These are the activations of a small neural network, seen along a few directions. Each row is one input.
In each table, some parts of the input vary, and every possible input appears once, in random order.
A made-up example of a description, with smaller parts first: one of 4 places along a line, together with either a single point or one of 11 places along a line or (one of 3 separate values, together with one of 8 places around a ring).
Shared parts are said once, and a part with two or three values counts as separate values.

Other details of the inputs vary at random and push rows far along two fixed directions, the same in every table; ignore that.
These rows show it; all are for the same input, with only those details redrawn:
[-8  3  5  3 -1  3  2 -5  2  1  0  0 13  6  6]
[-8  3  5  3 -1  3  2 -4  2  1  0  0 12  6  5]
[-9  2  6  3 -1  3  2 -3  2  1  0  1 13  6  5]
[-8  3  5  3 -1  3  2 -4  2  1  0  0 12  6  6]
[-8  3  4  3 -1  3  2 -4  2  1 -1  0 12  6  6]
[-8  3  4  3 -1  3  2 -5  1  1  0 -1 12  6  6]
[-36 -62   5  19 -36  55  17  -4  24  39  17  64 -63 -27 -69]

A family of inputs:
r1: [-6  3  2  3 -3  4  0 -1  0 -2 -3  1 11  6  6]
r2: [  5  -3 -12  -3  -7  -3  -3  17  -4 -14  -6   6   4   3   6]
r3: [-1  2  0  3 -6  4 -1  7 -3 -7 -5  4  8  4  5]
r4: [  19   19 -116   -9    3  -21    1 -101  -36   34  -16  -60  -76  -95
   52]
r5: [  2   5  -7   4  -4   1  -1   9  -5 -11  -5   8   6   1   8]
r6: [  2   6  -6   3  -6  -1   0  14  -7 -14  -6  12   4   1   7]
r7: [  6  -4 -13  -3  -5  -1  -4  12  -2 -11  -5   2   6   4   7]
r8: [  8   3   0 -12  -1  -7  -5  14 -11  -3   0   9   1   0   0]
r9: [  1   8 -12   1  -1   5  -1  17  -4 -18 -13   7   2   2   4]
r10: [-29 -44   0   7 -21  48   9 -10  13  43  13  48 -63 -31 -64]
r11: [  1   6 -11   1   0   7  -2  13  -1 -15 -12   5   4   4   3]
r12: [-8  3  4  3  0  3  2 -5  1  1 -1 -1 12  5  6]
r13: [  6   0   5 -12  -1  -4  -7   8  -7   4   2   1   4   4  -2]
r14: [-9  5 -2  0  4  9 -1 -1  4 -4 -8 -5  9  8  2]
r15: [  9   3  -1 -12   1  -7  -6   9 -10  -1   1   5   3   1   1]
r16: [  6  -9   6  18  10  -5   5  -8   8 -13  13 -35   4   4   0]
r17: [ 13 -18  26   7   9 -28   7  -2  11   9  16 -11   3   0  -5]
r18: [-4 -6 -2 -4 -2  1 -1 -2  4  1  0 -7 11 10  5]
r19: [-3  9 13 -4  3 -3 -4 -3 -7  9  4  4  7  2  0]
r20: [  8  -4  17   9  14 -10   1  -7   4  -2  19 -30   2  -4  -8]
r21: [ 12  -3   6   1  -6 -13  10  -3  25  -2   2 -14  -4  17  -6]
r22: [-4 10 14 -4  5 -4 -3 -6 -6 12  6  1  9  1  1]
r23: [  4  12  -1  -8   6   1  -5   9 -10  -4  -5   7   1   0  -1]
r24: [ 3 -6 -8 -4 -6  1 -3  9  0 -7 -5 -2  7  7  5]
r25: [-3 11  6 -7  7  2 -6  0 -5  5 -3 -1  5  4 -2]
r26: [  3   9   9  -6   1  -3  -4   3 -11   4   1   5   5   0   1]
r27: [ 11   5 -17 -11  -9 -29  -2  -4  14 -12 -16   1  -8   4  16]
r28: [  5  10   6  -6   0  -6  -2  12 -14  -3   1  15   1  -1   1]
r29: [  6  11   4  -6   3  -5  -4   5 -13   0   1  10   3  -2   3]
r30: [ 10 -25  14  15   4 -24  12  -3  17  -2   9 -14   3   8   1]
r31: [ 2 11  3 -8  5  3 -5  6 -8 -1 -5  1  2  2 -2]
r32: [  6   0   9  24  20   5   5   7  14 -25   7 -16  -9  -1   2]
r33: [  9   6  19  14  25  -2   2   6   8 -15  13 -13  -8  -8  -3]
r34: [  0   1   9 -11   4  -5  -6  -2  -3  13   6  -4   8   5  -1]
r35: [ 15   6  13  -7   1 -19   5  -6  17  10   7 -15  -4   7  -9]
r36: [ -7   5  -3   1   1   9  -2   2   3  -7 -10  -3   8   9   2]
r37: [ -3  -5 -10  -3  -5  15   2   6  -9   6  -2  22 -28 -17 -19]
r38: [  1   1   8 -10   2  -5  -7   1  -4   9   4  -2   7   6  -1]
r39: [-1 -6 -5 -3 -3  1 -2  1  2 -2 -3 -6 10  9  7]
r40: [ -2   4  -6   0  -1   9  -2  10   0 -11 -12   0   5   7   2]
Q: What is each input in this table made of?
A: one of 2 separate values, together with either a single point or one of 4 places along a line or (one of 3 separate values, together with one of 5 places along a line)
Q: Changing only the choice among 2 separate values turns r27 into r4. The same change can be made to r39. Which row results?
A: r38
Q: Changing only the choice among 2 separate values turns r35 into r21. The same change can be made to r20. Which row results?
A: r16
Q: Which other rows does r28 become when the place on the line of 5 takes its other values? List them by row number.
A: r19, r22, r26, r29
Q: Which other rows does r2 become when the choice among 3 separate values takes its other values? List them by row number.
A: r6, r9

A family of inputs:
r41: [  3  30  29 -31   3 -21 -17  32 -24  -4  -7  13  54  32  13]
r42: [-33 -22  51  16 -15  38  -1  55  29 -24  -2  58  27  47 -35]
r43: [ 23  -5 -55  13  -1  -8   9 -25   2  -9  -9 -28 -43 -36  13]
r44: [ 16  34   2 -36   2 -34 -16   6 -23   0 -11   0  29  13  24]
r45: [  6 -23 -10   7  -1 -14  11 -56  14  36  22 -33 -32 -32  -3]
r46: [-37 -16  50   1 -17  44   1  51  17   1   2  67  17  36 -47]
r47: [ 20   7 -50 -20  -4 -20  -5 -31 -19  18 -10 -10 -43 -41   6]
r48: [ 13  13  48  11  29 -28   0  -4  10  -7  28 -38  21  16   3]
r49: [ 28   5 -73  -5   1 -24   5 -44 -20   9 -14 -36 -54 -54  33]
r50: [ 16   7  11   9   9 -14   1  36  13 -46  -7 -12  33  35  18]
r51: [-41 -85 -24  34 -41  85  19   3  30  22  11  68 -90 -40 -77]
r52: [ -7  19  11  17  28  -9   7 -37  -6   8   9 -57  40   3  31]
r53: [ -7  36   9 -17   6   4 -14  12 -23  -3 -13   7  41  20  22]
Q: What is each input in this table made of?
A: either one of 3 separate values or one of 10 places around a ring
